Each row below holds a small network's activations on one input, seen along a few directions.
In each table, some parts of the input vary, and every possible input appears once, in random order.
Descriptions start from the smaller parts, as in this example, which fits no table here: one of 6 places along a line, together with either a single point or (one of 2 separate values, together with one of 5 places around a ring) or one of 11 places around a ring.
Shared parts are said once, and a part with two or three values counts as separate values.

Table:
R1: [-9.55  2.84 -1.01  2.51 -1.77  1.36  5.43 -5.46  2.26  2.80 -0.67]
R2: [ 7.21 -1.03  2.73 -4.55  1.14 -1.41 -2.56  1.92  0.07 -3.76  3.16]
R3: [-7.42  3.61 -3.42  0.60  0.66  1.04  4.87 -7.27  1.93 -2.97 -3.48]
R4: [ 0.62  0.81 -2.78 -2.18 -3.16 -0.43  6.25 -4.75  5.08 -2.95 -2.52]
R5: [-0.11  1.48  1.66 -3.91 -6.74 -0.70  6.40 -2.35  7.76  2.89  0.46]
R6: [-0.28 -0.11  5.29 -4.93 -2.17  0.07 -2.20  2.53 -2.04  1.08  5.17]
R7: [-1.70  0.29 -0.25  2.90  4.45  0.46 -5.56  0.68 -4.48 -4.48  0.59]
R8: [-1.81  0.08  2.69 -1.79  3.49 -1.42 -2.92  0.66 -5.38 -5.12  0.82]
R9: [ 7.93 -3.50 -1.27  0.45  2.48 -0.95 -4.57  2.76  0.37 -2.46  1.53]
R10: [-4.45  0.47 -1.41  0.58 -4.66  0.86  5.72 -3.73  1.80  2.79 -0.98]
R11: [ 1.92 -1.73 -1.14  5.24  1.01  0.07 -6.18  3.31 -2.49  4.14  1.96]
R12: [ 3.69 -0.88 -3.20  3.54  4.45 -0.60 -6.11  2.50 -2.21 -2.14 -0.27]
R13: [-2.71  1.54 -3.27 -0.20 -1.16 -0.17  6.23 -5.20  2.02 -3.20 -2.77]
R14: [ 1.96  0.97  3.41 -5.70  0.20 -0.19 -2.50  0.76 -1.92 -5.27  2.49]
R15: [-3.28  0.77  4.51 -1.14  0.01 -0.36 -3.97  1.87 -5.23  1.98  2.26]
R16: [ 5.49 -3.49  0.26  1.14 -0.02 -1.73 -4.57  5.26  0.15  4.53  2.85]
R17: [ 4.88 -0.93  4.48 -4.59 -2.54 -1.37 -3.25  4.20 -0.27  3.09  3.42]
R18: [ 1.77 -0.45 -4.81  7.48  8.29  2.47  1.54  1.66 -3.11  0.56 -7.30]
R19: [ 1.73  0.28  0.52 -5.22 -4.45  0.05  6.43 -3.31  8.29 -4.38 -1.14]
R20: [-0.19 -0.96 -3.15  8.30  5.45  2.37  1.06  2.89 -3.18  7.52 -5.94]
R21: [-4.07 -0.33  1.02  2.74  1.36  0.53 -5.65  3.52 -4.54  2.40  1.32]
R22: [-1.61  0.27 -0.86 -1.27 -6.30  0.06  6.09 -2.46  5.14  2.96 -0.97]
Q: What do these inputs look like to the network?
A: one of 2 separate values, together with either a single point or one of 4 places along a line or one of 6 places around a ring
Q: The inputs of R5 and R19 match in every part but the choice among 2 separate values. If R17 is changed in the same way as R5 into R19, which row does it become?
A: R2
Q: Change only the place on the ring of 6 in R12. List by row number the other rows that result.
A: R2, R7, R8, R9, R14

Table:
R23: [-4.88  0.26 -2.56  3.40 -2.65  1.95  3.56 -0.61  0.96  7.10 -0.92]
R24: [-0.93 -0.85  3.36 -4.79 -5.75 -0.26  1.63 -1.59  4.19  4.70  3.42]
R25: [ 2.67  0.24  5.32 -2.53 -2.63 -1.70 -3.22  4.06  1.37  5.33  3.65]
R26: [ 4.23 -1.70  5.49 -2.49  1.39 -1.88 -7.52  4.55 -3.27 -1.08  3.64]
R27: [ 2.69 -0.89 -2.77  3.79  6.43  1.08 -1.70 -0.57 -5.91 -3.72 -3.76]
R28: [-1.00  0.26 -4.76  4.14  2.94  1.40  3.84 -1.38  1.33 -4.01 -4.44]
R29: [-0.65 -2.23 -1.17  4.83  4.22  1.73 -6.63  4.18 -7.60  0.69  0.76]
R30: [ 6.06  0.37  1.33 -4.84  3.46 -2.02 -2.82  0.00 -2.42 -6.77  1.03]
R31: [-6.54  2.99 -3.14  3.40 -2.19  0.55  7.16 -5.83  2.38 -0.75 -3.56]
R32: [ 3.76 -0.13  0.54 -3.68 -0.79 -1.52  2.97 -1.13  4.26 -6.01 -0.84]
R33: [-2.22 -1.52 -2.21  5.30  0.36  1.34 -2.47  3.17 -2.25  7.08  0.85]
R34: [-3.19  3.19  0.57 -6.52 -4.79 -0.67  5.21 -4.86  6.97 -2.58  0.18]
Q: The inputs of R27 and R23 match in every part but one. If R30 is changed in the same way as R27 into R23, which row does it become?
A: R24
Q: What do these inputs look like to the network?
A: one of 2 separate values, together with one of 6 places around a ring
Q: Change only the choice among 2 separate values in R28. List by row number the other rows that result.
A: R32

Table:
R35: [ 2.77 -1.01  0.94 -0.90 -2.02 -1.58 -3.02  1.90  1.05  1.45  3.02]
R36: [-2.72  1.62  1.16 -3.74 -6.21 -0.51  6.36 -4.44  5.60  1.23  0.37]
R37: [-1.68 -0.04 -0.12  2.51  2.45  1.15 -0.81  1.46 -3.58  2.03 -1.52]
R38: [-0.31 -0.69 -2.82  4.47  1.21  0.19 -2.04  1.53 -0.85  2.41 -0.69]
R39: [-0.10  0.35 -0.27 -0.70  1.89 -0.65 -2.58 -0.38 -1.69 -4.44  0.51]
R40: [-0.45 -0.05  2.88 -2.27 -1.55 -1.12 -3.36  1.00 -1.24  0.07  3.16]
R41: [ 1.67 -0.15  0.67 -1.10  2.95  0.18 -1.04  0.85 -1.78 -3.26 -0.58]
R42: [-3.43  0.25 -0.79  3.05  1.99  0.75 -2.43  0.59 -2.89  1.13 -0.44]
R43: [ 3.79 -1.01 -0.27 -0.26  2.53  0.45 -0.47  1.16 -0.49 -2.39 -0.88]
R44: [ 3.13 -0.64 -2.12  0.65  1.50 -0.94 -1.95  0.52  0.64 -3.16  0.32]
R45: [ 3.70 -1.18  2.62 -1.94 -0.93 -0.29 -1.50  2.09 -0.25  2.18  2.05]
R46: [ 1.53 -0.42  3.72 -2.91 -0.49 -0.41 -2.03  1.96 -1.61  1.20  2.24]
R47: [-2.51  1.94 -1.97 -2.08 -2.76  0.04  7.76 -5.47  5.27 -3.58 -2.50]
R48: [-5.90  1.95 -2.47  1.59 -2.81  1.28  7.58 -4.79  3.89  2.02 -3.34]
R49: [ 0.51 -0.92 -1.16  3.61  2.23  1.48 -0.46  2.01 -2.07  3.12 -1.72]
Q: The inputs of R49 and R45 match in every part but one. If R38 is changed in the same way as R49 into R45, which row does it become?
A: R35
Q: What do these inputs look like to the network?
A: one of 3 separate values, together with either a single point or one of 4 places along a line
Q: Change only the choice among 3 separate values in R37. List by row number the other rows that result.
A: R41, R46
